A small network was shown many inputs. Here are its activations along a few directions, one row for each input.
Each table varies a few parts of the input and shows all the possible inputs, shuffled.
Descriptions start from the smaller parts, as in this example, which fits no table here: one of 8 places around a ring, together with either a single point or one of 11 places around a ring or (one of 3 separate values, together with one of 6 places along a line).
Shared parts are said once, and a part with two or three values counts as separate values.

Other details of the inputs shift rows strongly along two fixed directions, in all tables alike. That doesn't count.

A family of inputs:
x1: [ 11  -7  -9 -15  -1  10  14   4   1 -14   4   8]
x2: [-18  13   7  10 -16   6 -11 -11  32   2  -9  -6]
x3: [ 34 -26 -14 -29  -6  19  16   6 -10  17  21   0]
x4: [ 20   8  -7 -20   0  14  -1  15  -1  -9   6   3]
x5: [ 11 -13 -13 -16  -3   2  11   5 -14  -6   4   9]
x6: [ 35  -6 -15 -45 -15  30  15   7  16   3  14  -5]
x7: [  7  -9   6  13   6 -10  -6   6 -41   7   2   8]
x8: [  8  -3 -13 -21   2   3   6  12  -1   3  14 -11]
x9: [ 12 -12  12   9  12 -20  -6   8 -22  10  -9  15]
x10: [-18  16  18  27   3  -4 -10  -2  -3  -1 -19   8]
x11: [-18  11  13  30   4 -16  -4  -4   2   6 -10   1]
x12: [ 13 -11  -6 -24   8  -1   3  16  -8   7   3  -1]
x13: [ 35  -9 -11 -43  -3  20   6   3   3   2  13   5]
x14: [-25   5  17  20  10 -13  -6  -1   5   6 -21   2]
x15: [  8  -7 -13 -10  -2   9  16   1  -2 -12  12   2]
x16: [  9  -6  -9 -17  -1  13  20   4  -1  -9   2   9]
x17: [-30   9   8  21   1  -6   3  -9  10  -6  -7  -7]
x18: [  5  -2  10  10   4  -9 -10   7 -29   4  -8  11]
x19: [  1 -11  10   1  15  -8  -1   8  -9   7  -9   6]
x20: [ -6 -16  14   7  11  -8   7   1 -18   5 -14  11]
x21: [ -1 -23  11  13  12 -13   6   0 -28   3  -1   7]
x22: [  1  28 -12 -19 -16  19  -4 -12  41  -9   0 -16]
x23: [  7  -6 -12 -26  -1   7   8  10   2  -6   5  -4]
x24: [-25   2   7  24   1 -15  -7  -8   0  -7  -5  -6]
x25: [ 22 -28   4   6   7 -10   1 -12 -43  22   0   8]
x26: [ -4  29  -5  -8  -4   8  -2   6  41 -12  -1  -9]
x27: [ 12  -2  -8 -26   6   6   3  15   9  -2   5  -4]
x28: [-16  12   7   5 -11   4 -16 -12  27  -3  -7  -2]
x29: [-19  19  -2  19 -13   2  -8 -22  23   2  -4 -19]
x30: [  4   1   7  10   7   4   3   5 -22   3   0   7]
x31: [ -6  27 -13 -27 -22  28  -3  -3  60 -11  11 -13]
x32: [-16  16  -4  -8  -3  10   2   1  34 -19  -3 -10]
x33: [-24   3  10  25   6 -20 -12  -3  -1   1  -6  -7]
x34: [ 12 -34   9   9   6 -10  -6  -7 -38  21   3  15]
x35: [ -3 -16  -1  14   3 -12   4  -5 -24  -4   2   9]
x36: [-4 18 -5  5 -3 -5 -6  3 18 -6  6 -9]
x37: [ 17  -1 -11 -14   0  -3   4  12  -6   5  13  -3]
x38: [ 21  -3  -2  -7   7  11   4  12 -21  -3  11   5]
x39: [-26   4  10  19   3 -13 -10  -6   8  -9 -15  -1]
x40: [ 35  -1 -16 -46  -7  25   7   2  11  -1  14  -1]
x41: [ 17 -35   9  13   2 -10   3  -7 -39  26   0   9]
x42: [-26   5  13  25   8 -14  -3  -5   1   6 -11  -4]
x43: [-22  11   0  13 -12   2 -11 -14  25   4   5  -8]
x44: [  0  33 -14 -24 -22  28   1  -9  54 -11   3 -23]
x45: [-17  20   5  16  -2 -17 -15   0  16   0 -12  -3]
x46: [ -3 -10   8   9  12 -11   1   4 -13   6   0  -1]
x47: [ 18 -22   0   0   5  -6  -3 -10 -31  16   5   7]
x48: [ 34 -13 -20 -37  -3  19   8   1  -3   5  24  -2]
x49: [ 22  -7  -3 -10   8   0   8  12  -9   4  10   3]
x50: [-29   7  -3  27  -7 -14  -4 -12  -1  -8  -5  -3]
x51: [  0 -13   0   5   1  -8   3  -1 -15  -8  -5  12]
x52: [ -3 -20   6  17   6  -9  14  -6 -31   3  -2  14]
x53: [-29  10  -1  16  -5 -10  -5  -7   9  -8  -2 -13]
x54: [-19  23   4  25  -3  -3 -16  -3   6 -12  -2  -7]
x55: [-16  11  17  25   6 -15  -6  -1   6   6 -20   7]
x56: [ -6  28   1   1  -4  13  -8   5  22 -16  -4  -3]
Description of these inputs: one of 2 separate values, together with either one of 8 places around a ring or (one of 4 places along a line, together with one of 5 places along a line).
- The inputs of x13 and x48 match in every part but the choice among 2 separate values. If x39 is changed in the same way as x13 into x48, which row does it become? => x24
- A walk changes only the place on the line of 5. It starts at x16 and steps to x20. List the rest of the walk in order. => x14, x55, x10
- Which other rows does x30 become when the choice among 2 separate values takes its other values? List them by row number. => x10
- Which other rows does x22 become when the place on the ring of 8 takes its other values? List them by row number. => x2, x6, x13, x28, x31, x40, x44

A family of inputs:
x57: [-24   3  13  20   3 -15  -9  -8   7   5 -16  -2]
x58: [-30  13  10  30   3 -14  -4  -6   7 -11 -15   3]
x59: [ 18 -34  10  -3  15 -10   8   9 -48   8  -3  21]
x60: [ 21 -12 -15 -27 -11  21  14  -7   1   2  12   0]
x61: [-20   4   9  29   3 -17 -14  -4 -12  -2  -8   0]
x62: [-21   5  12  26   5 -13  -1  -1  -9  -5 -14   7]
x63: [  5  30 -11 -17 -14  19  -9  -1  35  -7   8 -12]
x64: [ 13  16  -8 -25  -9  22  -1   3  25  -5   4  -2]
x65: [  5   2 -13 -23  -9  16   7   0  27  -4  11  -7]
x66: [ -9  -5   9  14   4 -16  -7  -2  -4   9  -6  -2]
x67: [  9   2 -16 -21 -16  22  11  -9  24  -7  10  -7]
x68: [ 29 -23   4 -11  11  -8   1   9 -34  19   0  12]
x69: [ 14  -7   6  -2   7  -4  -2   6 -15  12  -1   3]
x70: [-44  26  12  36  -2 -11 -15  -7  19 -15 -18  -5]
x71: [ 21 -10 -14 -26  -3  16   9   4   2   6  20  -7]
x72: [ 19 -36  10  -2  18 -13  13   9 -47   9  -4  22]
x73: [ 22 -30   4   4  16 -14  10  10 -49  11   4  17]
x74: [-31  10   9  33   1 -18 -15 -11   0  -6 -11  -4]
x75: [ 24 -29  -4  -6  -3   0   6 -11 -34  17   8   8]
x76: [ 14  -3 -17 -26  -8  14   5   0  12   4  19  -9]
x77: [ 11 -16  -4   1  -8   0   3 -13 -13   9   5   2]
x78: [-44  29   9  41  -4 -15 -21  -9  17 -12 -13 -12]
x79: [ 14   5 -18 -21  -1  11  13  10   8 -10  16  -6]
x80: [ -6  15 -12 -18 -11  21   4  -3  39  -8  11 -15]
x81: [-28  18  15  24   0 -14 -16  -9  18   0 -22  -2]
x82: [ 19   3  -8 -29  -1  13   7  12  17  -3   3  -1]
x83: [ 16 -25   6 -10  10  -6   8   8 -19  12  -2  10]
x84: [-41  27  10  36  -2 -13  -8  -8  22 -16 -17  -3]
x85: [ -6 -11   8  17  -4  -2  -1 -19 -10   8  -6   4]
x86: [ 31   1  -8 -26  -3  20   2   9  -1   5  14   0]
x87: [ 23  -2 -17 -23   2  11  17  16  -6  -6  18   0]
x88: [-11  -9  10  23   9 -20  -7  -3 -23   3  -7   5]
x89: [ -9  32 -18  -9 -10  16   5   7  33 -20  12 -18]
x90: [-31  16  10  27  -2 -16 -16 -12  17   3 -12 -11]
x91: [-29  11   6  27  -8 -13 -16 -16  20   2  -5 -10]
x92: [ -3  -2  19  18   2 -10 -13  -5  -7   7 -17  14]
x93: [-12  -9  13  22  10 -18   2  -2 -18  -1 -13  12]
x94: [ 10   0 -13 -28   1  15  13  11  11 -13   8  -2]
x95: [ 16 -20   4  -6  10  -5   5   7 -24  16   4   2]
x96: [-23   6  13  19   3  -9  -7  -6  11   3 -13  -5]
x97: [-10  28 -14 -16  -8  19   7   9  36 -23   7 -13]
x98: [ 4  2  4  1  2 -7 -7  3  1  6 -5  1]
x99: [  0  -5   3  12   7 -10   0   7 -24   1   1   4]
x100: [ 16  17 -10 -21 -10  18  -4   4  23  -4  10  -6]
x101: [ 19 -35   3 -10   7  -4   7   0 -31  18   3  14]
x102: [  3  27  -6 -17 -11  25  -3   2  38 -10   4  -9]
x103: [-10  -8  10  24   9 -21  -5  -4 -22   3  -7   6]
x104: [  2  13 -14 -22  -5  18   7  10  21 -17   8  -6]
x105: [ 17  -2 -17 -20 -13  21   9  -8   7   1  17 -10]
x106: [ 20 -30   5  -1  13 -12   3   8 -49  10   4  14]
x107: [ 10  14  -8 -24  -2  18   5   9  25  -5   4  -8]
x108: [ -3 -16   8   7  10 -10   2   1 -22   0  -8  12]
- What is each input in this table made of? => one of 2 separate values, together with either one of 11 places around a ring or (one of 3 separate values, together with one of 5 places along a line)
- The inputs of x71 and x80 match in every part but the choice among 2 separate values. If x105 is changed in the same way as x71 into x80, which row does it become? => x85
- The inputs of x76 and x101 match in every part but the choice among 2 separate values. If x103 is changed in the same way as x76 into x101, which row does it become? => x72
- Which other rows does x91 become when the place on the line of 5 takes its other values? List them by row number. => x66, x77, x98, x100
- Which other rows does x97 become when the place on the ring of 11 takes its other values? List them by row number. => x58, x59, x62, x70, x72, x84, x93, x94, x104, x108
- Which other rows does x87 become when the choice among 2 separate values takes its other values? List them by row number. => x84
- Which other rows does x92 become when the place on the line of 5 takes its other values? List them by row number. => x65, x67, x82, x83
